[0.955, 1.847, -2.767, 6.111, -0.743] ⇒ 1.847
[[-0.126, 0.346, -0.041, 0.028], [-1.014, 3.697, -0.148, 0.631], [1.663, -5.890, 0.280, -0.969]] ⇒ 0.346
[[-1.798, 5.206, -0.168, 2.119, -5.419], [0.124, -0.432, 0.080, -0.293, 0.385]] ⇒ 5.206
[-4.833, -3.850, 3.756, -5.077] ⇒ -3.850
[4.624, -5.368, 2.264, -2.170, -1.475] ⇒ -5.368
[[-2.471, -0.063, -3.342, 2.816, -1.106, 3.994], [2.418, -0.167, -2.061, -1.466, -5.280, 2.219], [-1.763, 1.060, -3.551, -1.031, -3.980, 0.485]] ⇒ -0.063
[[2.103, 2.108, -0.259, 0.670, 0.084], [-3.700, -3.701, 0.507, -1.117, -0.078], [6.410, 6.414, -0.806, 1.996, 0.206]] ⇒ 2.108
---
array([[-20,  -8, -32, -24, -29, -24, -23, -22,  -8, -28, -25, -23, -23,
        -27, -19, -20],
       [-19,  -6, -38, -20, -23, -25, -24, -21,  -2, -27, -27, -23, -23,
        -28, -16, -19],
       [-22, -15, -29, -26, -29, -23, -24, -23, -15, -25, -22, -20, -25,
        -26, -24, -22],
       [ -2,   2, -42, -15, -11, -13, -15,  -1,  34, -19, -31, -18, -13,
          1, -11,  -8],
       [-11,  21, -37, -24, -25, -17,  -9,  -7,   7, -22, -13, -11, -12,
        -15, -16,  -9],
       [-11,  20, -38, -14, -25, -20, -19, -14,   7, -25, -20, -15, -21,
        -22, -11, -11],
       [-14,  22, -31, -12, -14, -15,  -9,   0,  16, -19, -13,  -4, -12,
          1, -12,  -9],
       [ -3,   1, -35, -18, -11, -13, -10,  -2,  34, -19, -31,  -4, -13,
          1, -13,  -8],
       [-15,   8, -28, -16, -14, -16, -11,  -7,  10, -19, -28,  -5, -19,
         -6, -18, -16],
       [-12,  -8, -37, -19, -24, -23, -24, -19,   2, -27, -31, -21, -25,
        -23, -16, -15],
       [-20,  16, -28, -12, -28, -18, -14, -15,  -6, -23, -31, -14, -24,
        -18, -14, -15],
       [-20, -14, -30, -24, -21, -25, -19, -16, -11, -25, -29, -22, -20,
        -18, -23, -21]]) yields -8

array([[-343,  117,    1, -149, -228,  226,  223, -300, -450,  105,  148,
          57],
       [-175, -491,  273,  208,  -84, -559, -646,  395,   -6, -229, -556,
         110],
       [ -91,  155, -165,  -94,  -37,  349,  383, -340, -325, -330,  133,
          80],
       [-117,  234,   65,   62,  -20,  399,  381,  304,  -71,  346,  527,
        -197],
       [  31,  -24,  -13,   18,   -2,   58,   36,   -9,  168, -498,  -37,
         166],
       [-162, -429, -103, -348, -238, -506, -539, -467,  178,   25, -597,
          84]]) yields 117

array([[-24, -18,   7, -19, -14, -31],
       [-20, -30,  -9,   5,  26, -11],
       [-18,  -3,  -1,  -2,   3,  -4],
       [-10,  -6, -14, -10, -25, -17],
       [-22,  17,  16, -32, -42,  36]]) yields -18

array([[6, 5, 5, 4, 4, 2, 5, 1, 4],
       [4, 8, 4, 8, 4, 2, 2, 3, 6],
       [5, 6, 4, 5, 4, 3, 4, 1, 2],
       [6, 5, 2, 2, 6, 2, 5, 3, 3],
       [5, 5, 2, 3, 6, 2, 7, 4, 3],
       [6, 5, 2, 3, 6, 2, 5, 4, 4],
       [3, 7, 3, 8, 3, 2, 2, 3, 8],
       [5, 5, 4, 4, 4, 2, 4, 0, 4],
       [5, 5, 3, 3, 6, 2, 5, 4, 4]]) yields 5

array([[164, 124, 155, 120, 125, 168,  56, 127, 110, 167,  93,  52,  71],
       [106, 182,  90, 134,  91, 146, 191, 114, 153, 196, 112, 110, 201],
       [130,  85, 138,  90, 122, 138,  83,  28, 145, 111,  75, 115, 124],
       [115, 164, 104, 120,  79, 147, 164, 101,  72, 202,  94,  96, 198],
       [ 73,  34,  95, 122,  81, 160, 149,  38,  86,  71,  75, 133, 112],
       [113,  46,  97,  48,  44, 178, 153, 104,  32,  79,  83, 107,  90]]) yields 124

array([[163, 146,  65,  78, 101, 161, 193, 135,  50,  57, 176],
       [ 92,  99, 137, 131, 120,  92,  78, 105, 144, 141,  86],
       [132, 122,  96, 104, 108, 131, 142, 125,  91,  93, 137],
       [ 93, 100, 137, 131, 120,  93,  79, 105, 144, 141,  86],
       [136, 122,  91, 103, 106, 135, 148, 128,  86,  89, 142],
       [137, 129,  91,  98, 108, 136, 151, 124,  84,  87, 144],
       [ 94, 108, 137, 125, 122,  94,  82, 101, 142, 139,  88],
       [ 92, 101, 137, 130, 121,  93,  79, 104, 144, 141,  86],
       [ 87,  96, 142, 135, 121,  88,  70, 103, 151, 147,  80]]) yields 146
---
[5, 0, 0, 7] -> 0
[[81, 128, 140, 168, 210, 83], [189, 138, 127, 160, 156, 38], [175, 134, 108, 156, 179, 61]] -> 108
[57, 193, 285, 901, 618] -> 285
[-7, -19, -15, -13, -33, 27, -9] -> -15
[[4, 5, 4, 4, 8], [2, 7, 4, 6, 6], [2, 7, 5, 6, 5]] -> 5
[[3761, 2971, 4436, 6087, 5643, 8949, 6497], [5140, 4920, 5247, 6117, 5648, 6932, 6087]] -> 5247
[475, 861, 488, 210, 621, 532, 493] -> 488
[76, 110, 115, 194, 228, 177, 61] -> 115
[785, 305, 245, 160, 854, 783] -> 245
---
((0.407, 2.198, -0.506, 2.738, 1.042, -1.492), (-1.558, 1.720, -3.561, -1.838, -0.772, 1.601), (-3.236, -0.390, 3.402, -4.594, -1.616, -0.045)): 3.402
((-2.563, 0.958, 0.991, 2.659), (2.505, -1.385, -1.183, -1.874), (0.880, 5.517, 4.829, -0.154)): 4.829
((-5.048, -3.345, -3.712, 0.577, -1.705, 0.426, 3.964), (-4.138, 5.539, -2.266, -3.959, 4.679, -3.078, 0.742), (-1.330, -3.524, 3.028, -2.372, -6.049, 0.528, 4.443)): 3.028
((0.200, 5.087, 0.118, -4.995, 4.511), (-6.114, -0.852, 0.101, 1.511, -1.187), (-1.331, 1.570, 2.312, -5.296, 5.030)): 2.312
((-1.474, 0.413, -0.359, -1.267, -5.764, 4.064, -4.661), (-1.787, -3.008, 2.735, -3.494, -5.302, -0.042, -5.415), (-1.591, -3.394, 3.297, -4.168, -4.382, -1.376, -4.546)): 3.297
((-4.921, -4.510, -4.765, 5.940, -2.899, -4.715, -4.293), (-2.517, -2.482, -2.626, 3.470, -1.630, -2.648, -2.372), (3.814, 2.517, 2.733, -3.671, 0.799, 2.379, 2.422)): 2.733
((1.375, 0.359, 0.214, -0.366, -0.038), (1.503, -0.215, 1.413, -0.812, 0.604), (2.560, -0.335, -4.858, 2.858, -2.756)): -4.858
---
[462 273 156 683 854 697] Answer: 854
[ 36 251  88 172 181 195] Answer: 181
[-795  667  253  836 -238  -57] Answer: -238
[91 24 81 74 95 58] Answer: 95
[-13  45 -44 -48  27  33] Answer: 27
[20 29 12 63 25 86] Answer: 25
[  95  678 -950  494 -776 -769] Answer: -776
[ 23  41  11  -4  16 -43] Answer: 16
